Here are a small network's activations along a few directions, averaged over the inputs that share one value of a field.
Values that are neighbours, or in one group, have similar rows; names and order tell nothing.
In the rows, 500 means zero.
Random noise pushes rows far along 8 fixed directions. That doesn't count. These rows show it; they differ only by the noise:
[512 730 633 566 493 655 606 563 380 395 334 400 610 471 566 656 537 503
 473 577 422 460 443 568]
[457 485 320 553 446 432 771 514 680 502 395 446 642 467 689 413 535 408
 533 472 519 404 443 421]
[566 680 614 553 536 661 455 571 357 515 504 577 521 559 438 659 470 489
 509 257 552 462 567 655]
[405 318 405 419 483 430 500 464 495 496 577 495 474 484 496 386 532 606
 523 615 535 482 408 454]
[670 531 581 734 469 701 394 496 459 488 577 469 601 372 417 458 517 422
 549 406 538 435 468 597]
[538 521 480 439 573 553 429 532 459 505 495 632 598 645 463 522 470 443
 515 197 686 350 520 651]
[435 386 426 475 518 474 516 501 463 574 577 561 467 539 502 452 556 557
 526 425 588 522 425 499]
[447 506 468 412 520 424 382 491 508 428 528 361 289 561 678 550 320 453
 514 751 499 518 568 554]
[370 363 238 460 446 329 720 498 688 658 562 542 470 505 628 359 505 491
 557 390 535 522 518 346]
[448 398 431 555 412 441 655 510 475 385 591 465 388 404 539 550 485 663
 542 672 454 452 473 529]


Values of Bar:
j19: [440 424 535 427 536 485 447 431 539 507 367 309 467 490 630 446 524 511
 416 857 416 561 420 377]
j14: [504 398 486 495 561 470 498 495 566 419 439 491 509 607 593 483 515 409
 469 475 642 452 450 535]
j3: [589 459 409 660 487 399 612 492 612 351 493 536 530 503 584 526 500 433
 534 499 544 384 436 595]
j5: [477 450 424 611 402 402 638 566 534 549 671 539 323 467 555 562 503 531
 567 407 486 610 536 489]
j15: [622 383 507 541 486 463 274 414 505 411 611 483 448 450 416 436 394 444
 539 622 551 463 454 641]
j13: [657 336 467 734 501 523 394 411 580 462 526 437 562 381 513 343 584 376
 538 614 593 454 330 530]
j10: [547 320 440 560 513 534 495 440 481 479 520 522 625 472 498 409 565 509
 519 501 620 400 367 549]
j18: [438 493 617 545 588 575 629 585 298 491 412 565 536 600 552 677 756 539
 437 421 649 602 273 571]
j22: [586 330 420 628 523 423 411 428 647 647 609 537 474 448 462 281 563 354
 521 418 549 623 446 395]
j17: [467 726 525 451 528 578 530 519 525 661 401 467 570 536 518 538 433 454
 447 405 416 570 672 382]
j6: [607 551 621 577 520 609 289 486 380 463 516 539 577 493 371 466 477 481
 542 497 489 459 506 623]
j1: [467 342 426 608 480 371 707 480 477 433 606 526 278 427 507 573 540 674
 504 644 426 559 468 479]
j20: [551 545 492 494 513 419 481 556 608 503 583 612 357 603 452 595 383 415
 512 265 536 491 679 568]
j7: [498 548 556 553 507 466 453 524 441 476 551 444 339 481 515 586 537 471
 492 634 448 674 495 507]
j21: [469 405 545 623 457 431 659 520 482 350 484 430 379 419 608 554 605 581
 472 691 465 579 370 496]
j4: [542 435 514 520 551 458 480 472 435 419 542 562 392 505 487 592 492 629
 464 607 491 478 492 572]
j16: [413 346 466 318 475 442 497 501 490 430 533 543 431 464 426 483 474 694
 509 598 461 446 562 476]
j12: [415 544 480 309 498 486 514 501 519 507 372 476 689 528 500 439 511 516
 477 530 483 446 496 403]
j2: [507 436 333 419 431 384 574 451 605 454 484 555 623 471 474 402 431 544
 520 533 490 311 557 503]
j23: [557 567 536 631 513 575 545 529 574 558 415 430 538 454 597 526 516 377
 463 456 474 537 522 418]
j11: [434 544 514 450 573 518 583 501 401 668 440 558 511 557 475 514 624 591
 446 488 444 644 397 429]
j9: [568 507 586 548 417 573 446 468 494 355 542 474 587 369 358 443 544 529
 507 547 434 402 522 487]
j8: [608 364 409 594 438 404 434 439 627 383 624 473 459 473 493 436 436 424
 581 514 594 394 476 612]
j24: [512 414 437 607 424 490 549 517 568 587 624 472 406 433 533 459 516 453
 556 423 551 566 489 466]
Each value of Bar is a pair of two hidden parts, and every pair occurs once (3 first parts, 8 second parts).
j23 and j14 share the first part; j23 and j12 share the second. Which value has the first part of j12 and the second part of j14? -> j24
j3 and j13 share the first part; j3 and j22 share the second. Which value has the first part of j22 and the second part of j13? -> j1
j19 and j21 share the first part; j19 and j17 share the second. Which value has the first part of j17 and the second part of j21? -> j9
j4 and j20 share the first part; j4 and j2 share the second. Which value has the first part of j2 and the second part of j20? -> j8

Values of Kozel:
k1: [535 555 487 780 363 546 884 533 613 539 481 448 570 268 512 522 574 538
 488 475 314 549 543 341]
k2: [565 506 452 566 495 495 416 493 609 484 521 369 445 509 707 475 389 274
 559 535 608 485 539 544]
k8: [570 775 509 421 544 641 435 501 536 585 301 449 745 508 482 481 428 380
 453 455 433 413 606 438]
k6: [532 657 563 515 507 633 336 471 488 620 455 396 507 429 538 492 369 451
 506 600 393 571 646 460]
k4: [486 332 440 415 505 431 408 448 608 461 510 493 634 551 511 305 520 370
 536 441 658 408 397 511]
k9: [533 519 576 439 409 632 465 520 465 401 533 607 773 413 199 413 499 627
 542 280 505 257 586 511]
k3: [657 560 546 666 519 554 661 532 505 275 334 514 704 512 534 604 611 404
 465 427 562 290 338 698]
k7: [648 356 389 670 513 427 607 522 584 377 557 711 559 569 459 521 542 451
 544 163 692 269 456 735]
k5: [563 495 619 595 544 559 438 512 341 413 540 536 405 496 429 606 603 572
 469 570 503 559 381 583]
Kozel is arranged as 3 separate groups.
List the group mates of k6, in the order listed. -> k8
List the group mates of k1, in the order listed. -> k3, k7, k5
